A small network was trained on invented records. Each row is its activation on one of them, seen along a few directions.
Records have a field called PEP. Each example row is followed by its value.
The largest differences between rows may come from other fields.
(in the rows, 500 means zero)
Strong random noise was added to every row along 21 fixed directions; ignore it. To show where, here is one row again and again, with new noise each time:
[411 546 602 299 661 668 192 236 219 454 177 535 607 461 587 485 398 300
 690 685 545 518 587 328 515 189 525 205 707 348 447 216 430]
[241 434 423 422 496 305 355 675 448 484 792 418 663 483 356 334 714 483
 778 536 431 520 372 451 390 245 380 640 292 506 514 318 318]
[486 482 543 324 422 399 462 669 510 464 482 438 546 631 654 683 459 470
 295 603 270 570 380 422 519 499 655 594 444 266 617 503 365]
[434 375 536 391 314 538 311 441 512 575 331 602 715 438 305 900 501 460
 498 218 298 344 712 692 598 561 254 425 472 411 451 545 413]
[503 398 704 461 631 497 553 462 534 567 461 713 198 332 448 455 602 485
 506 383 410 430 546 636 576 511 451 730 549 539 362 499  94]
[363 340 791 652 594 796 536 423 569 531 421 622 498 475 792 605 400 247
 519 608 327 435 620 508 540 523 339 397 606 170 521 530 453]
[680 381 535 571 196 403 333 247 657 680 518 460 433 808 410 813 138 503
 365 484 483 602 610 520 279 588 463 700 382 279 406 298 246]
[560 301 486 354 338 524 494 459 421 407 475 526 687 578 631 667 270 383
 677 575 403 349 519 479 343 299 490 403 420 259 549 298 553]
[615 329 602 536 500 680 433 188 642 881 523 444 516 733 388 340 482 737
 770 240 278 493 519 729 649 298 193 680 506 500 393 483  79]
[725 536 268 313 277 391 511 431 305 401 600 398 574 460 500 563 313 262
 539 633 432 369 375 438 372 597 420 541 338 680 518 471 615]
[568 563 559 149 271 401 522 547 427 588 486 367 514 405 616 616 580 359
 363 461 525 494 492 507 586 484 701 600 670 601 558 801 533]
[508 555 301 280 527 632 462 739 295 438 475 452 654 542 481 519 309 302
 664 549 596 242 586 418 526 532 273 783 653 631 822 683 662]
[705 469 714 483 524 690 512 458 227 518 506 568 456 377 636 646 616 523
 642 433 318 160 491 352 556 420 404 598 551 498 536 595 420]
[672 452 503 301 388 376 349 487 349 451 505 323 335 524 414 287 615 670
 688 621 758 416 464 395 379 373 598 625 311 581 600 424 242]
[482 586 534 164 542 454 625 422 558 314 571 526 788 546 520 520 314 355
 436 371 586 753 179 557 757 707 433 572 579 586 558 639 641]
[318 594 535 600 537 508 472 616 448 527 397 629 209 397 760 344 439 229
 558 558 803 473 457 461 722 379 438 582 632 760 337 710 368]
[482 542 519 498 319 445 432 694 420 321 563 475 487 480 572 796 451 501
 464 520 782 623 744 379 632 639 624 475 145 495 622 635 543]
[463 418 403 433 497 405 487 717 729 682 278 361 298 570 405 200 729 626
 300 497 500 476 613 715 558 571 563 625 599 479 684 729 386]
[566 394 482 393 655 561 397 554 478 597 504 586 742 668 616 503 503 689
 270 458 472 588 695 532 479 682 791 575 527 329 615 408 578]
[561 459 377 307 625 576 327 524 308 548 490 399 588 535 419 303 667 611
 532 613 219 331 360 512 411 569 507 479 448 597 617 449 359]
[570 582 446 506 454 366 677 355 754 594  88 492 703 667 489 551 350 498
 277 284 522 362 389 588 556 526 193 621 880 531 473 556 788]
[399 570 368 604 355 359 352 579 453 620 522 423 443 477 618 437 620 388
 396 595 515 523 462 469 514 474 567 415 408 665 363 584 495]
[656 557 508 529 359 537 748 507 454 315 503 575 603 510 608 906 311 589
 446 519 652 433 496 498 523 781 512 547 388 566 576 675 725]

[608 419 477 407 468 463 683 316 640 474 595 569 471 566 323 478 264 412
 514 416 498 581 312 634 328 517 564 510 736 457 492 438 689] : mimo
[579 598 613 378 511 481 817 587 443 380 404 481 516 425 769 563 575 567
 517 543 449 364 268 449 686 433 462 625 542 597 554 705 501] : liva
[429 510 382 419 316 419 389 593 475 536 534 346 634 483 723 495 456 271
 399 798 523 418 528 476 402 639 328 711 369 489 537 523 351] : bis
[273 601 464 651 758 468 712 791 480 493 600 778 515 490 486 572 552 620
 637 230 614 597 570 485 689 181 645 674 721 623 476 564 733] : lak
[372 590 332 655 468 463 636 543 597 600 317 432 347 473 669 341 509 396
 521 751 479 514 458 631 644 408 312 543 484 623 409 643 365] : foli
[577 500 628 319 408 160 536 725 643 492 507 295 298 545 637 426 581 330
 150 389 206 533 467 244 485 310 649 640 397 369 585 411 407] : bis
[730 603 383 652 405 350 575 457 428 385 350 413 467 535 577 503 433 538
 627 658 697 503 648 275 543 307 417 549 284 333 513 320 579] : res
[493 577 573 489 439 424 334 440 294 325 588 431 429 379 285 617 687 493
 524 552 445 431 265 350 352 641 464 403 284 675 481 470 415] : lak
[569 482 548 281 573 621 632 441 579 734 610 414 602 578 642 415 485 547
 408 418 481 765 783 621 628 579 824 561 569 531 555 655 514] : res
[488 431 425 298 197 522 289 468 404 463 368 528 723 576 542 662 372 577
 582 685 856 321 209 699 452 660 388 656 630 466 508 683 322] : bena
[597 612 371 412 510 229 319 408 355 603 548 470 497 401 309 448 678 592
 356 498 497 479 539 418 258 488 632 663 508 688 342 225 418] : fifu
[199 669 468 251 485 189 608 702 673 455 262 461 457 294 248 627 822 466
 175 466 359 635 372 665 529 601 731 357 713 589 466 700 531] : res
[401 306 620 440 371 631 255 582 483 438 487 486 671 418 630 536 591 355
 417 501 608 406 657 503 462 651 561 211 487 251 644 601 694] : zemid
[344 501 452 362 358 446 490 578 471 546 686 434 886 396 647 663 595 385
 389 507 499 514 632 559 428 647 588 446 449 584 502 594 721] : reni
[500 537 544 259 475 456 602 401 490 436 227 358 820 457 806 333 651 442
 504 649 382 434 184 515 729 384 287 438 578 401 529 580 518] : liva
[749 552 460 530 555 616 411 426 309 669 681 325 488 665 480 257 459 504
 664 559 666 388 542 241 340 390 464 833 712 534 724 518 664] : foli
[438 487 403 176 630 537 651 811 533 312  97 445 642 695 905 345 399 730
 406 777 549 344 213 562 618 459 605 542 592 446 731 578 386] : zemid
[439 602 444 347 327 449 717 826 565 390 474 361 374 426 699 715 329 178
 334 776 611 607 723 449 527 520 656 675 621 308 808 779 688] : fifu
[302 549 559 371 442 332 553 594 487 220 392 501 420 368 358 839 405 441
 505 571 672 540 760 398 315 507 584 390 222 615 528 322 460] : foli
[260 467 616 620 533 617 349 275 631 660 658 558 513 559 489 313 510 464
 573 580 680 730 220 671 485 583 489 429 720 506 300 579 338] : talo
[482 549 510 446 607 501 187 538 283 482 473 529 390 332 340 403 764 529
 498 487 512 478 565 419 582 529 539 443 429 565 495 475 326] : mimo
[377 601 705 731 615 630 595 317 641 526 528 587 470 419 539 561 345 215
 463 416 733 674 762 419 581 633 315 507 662 509 420 548 694] : talo
[674 647 335 414 432 497 457 501 327 671 705 369 636 542 449 497 657 673
 621 383 302 687 441 490 796 247 624 551 503 522 526 641 543] : rav
[465 389 496 687 578 654 227 618 507 690 608 554 155 729 551 239 383 446
 485 270 295 390 297 448 563 399 520 361 487 738 385 567 299] : bis
[500 421 608 506 492 473 482 515 540 524 584 403 670 505 331 514 693 623
 567 478 265 215 336 483 313 555 118 777 496 372 610 424 333] : rav
[510 464 457 507 480 424 527 693 540 599 564 513 342 442 583 528 459 219
 261 458 245 496 728 474 497 498 569 636 490 438 532 516 528] : bena
[674 513 637 401 324 578 504 452 276 364 585 476 672 377 602 815 668 680
 567 497 379 380 340 430 609 572 559 349 302 450 510 636 482] : talo
[396 515 487 356 643 662 630 417 506 423 481 585 607 465 620 489 304 413
 611 549 507 619 515 665 671 573 435 422 462 652 454 521 421] : reni
[581 525 495 613 505 553 576 407 471 491 374 637 569 515 869 587 294 286
 450 640 312 472 357 480 690 431 316 543 569 278 356 440 456] : zemid
[502 426 209 616 554 512 484 680 447 516 521 496 528 823 744 381 177 602
 571 569 396 428 524 425 406 273 594 416 190 674 455 226 490] : bena
[835 668 287 509 454 457 433 169 278 475 499 504 664 464 599 484 439 565
 422 721 776 754 576 508 647 779 555 601 288 571 391 428 548] : lak
[759 365 483 578 433 604 187 262 352 769 521 484 384 497 426 411 553 566
 434 394 369 219 678 503 250 604 498 452 451 666 354 355 368] : fifu
[411 544 611 518 569 590 484 510 500 565 617 585 422 520 542 339 447 368
 498 213 850 517 406 459 596 569 593 460 783 881 461 796 785] : liva
[371 607 639 635 344 623 710 600 642 401 354 215 227 550 511 849 377 479
 615 691 452 587 794 406 524 348 455 268 295 410 732 669 476] : reni
[558 238 504 374 404 478 227 367 458 525 524 599 764 543 481 380 586 704
 497 204 542 353 403 639 430 586 602 184 300 628 291 341 486] : rav
[738 342 486 592 307 415 213 426 379 474 580 758 426 531 489 667 495 816
 366 409 760 433 419 601 461 821 687 553 197 527 274 430 225] : mimo

Here are new rows. What is PEP for each?
[400 400 529 541 350 496 461 364 561 626 562 531 681 430 694 380 530 373
 468 436 697 480 484 629 437 506 565 277 618 604 288 561 717] : rav
[730 562 207 511 543 723 523 324 350 584 290 548 496 479 682 400 290 363
 502 797 401 445 561 670 680 756 366 477 470 583 421 598 406] : res
[436 488 683 718 598 658 445 356 529 615 489 478 383 361 432 388 681 445
 554 445 522 500 740 505 538 519 348 396 524 505 469 547 508] : bena
[793 680 607 577 524 446 495 281 388 440 305 391 412 545 646 586 430 591
 370 540 452 434 491 194 520 460 394 525 360 552 427 288 426] : fifu
[585 410 290 432 286 412 626 447 572 615 724 499 643 458 526 428 480 478
 484 539 550 595 461 793 477 666 591 574 439 575 391 624 572] : rav
[547 484 344 466 275 269 643 525 621 507 536 226 637 470 332 350 686 546
 686 433 519 449 560 524 446 313 340 458 306 533 574 507 681] : res
[479 400 517 424 482 405 483 545 500 342 534 544 520 265 228 509 778 657
 424 485 627 328 512 634 237 830 549 437 417 588 566 494 577] : fifu
[450 526 641 440 346 532 106 384 440 787 501 531 505 524 455 662 574 394
 367 342 387 424 340 527 595 661 366 660 663 570 275 699  93] : res
[532 647  42 651 686 491 374 659 456 712 498 565 468 813 368 340 256 568
 458 355 366 569 486 478 580 326 551 607 685 710 466 405 662] : zemid
[433 469 734 612 551 642 609 454 631 358 499 334 305 577 311 407 613 638
 688 574 426 427 138 446 393 569 357 290 465 459 650 636 414] : res
[613 352 759 443 405 699 598 453 416 453 379 472 200 517 574 695 331 483
 771 472 372 210 593 389 412 198 457 422 441 473 579 501 293] : foli
[430 535 506 449 618 383 448 600 586 464 221 396 468 617 638 386 369 337
 304 338 353 398 649 272 494 324 432 328 415 639 497 267 581] : zemid
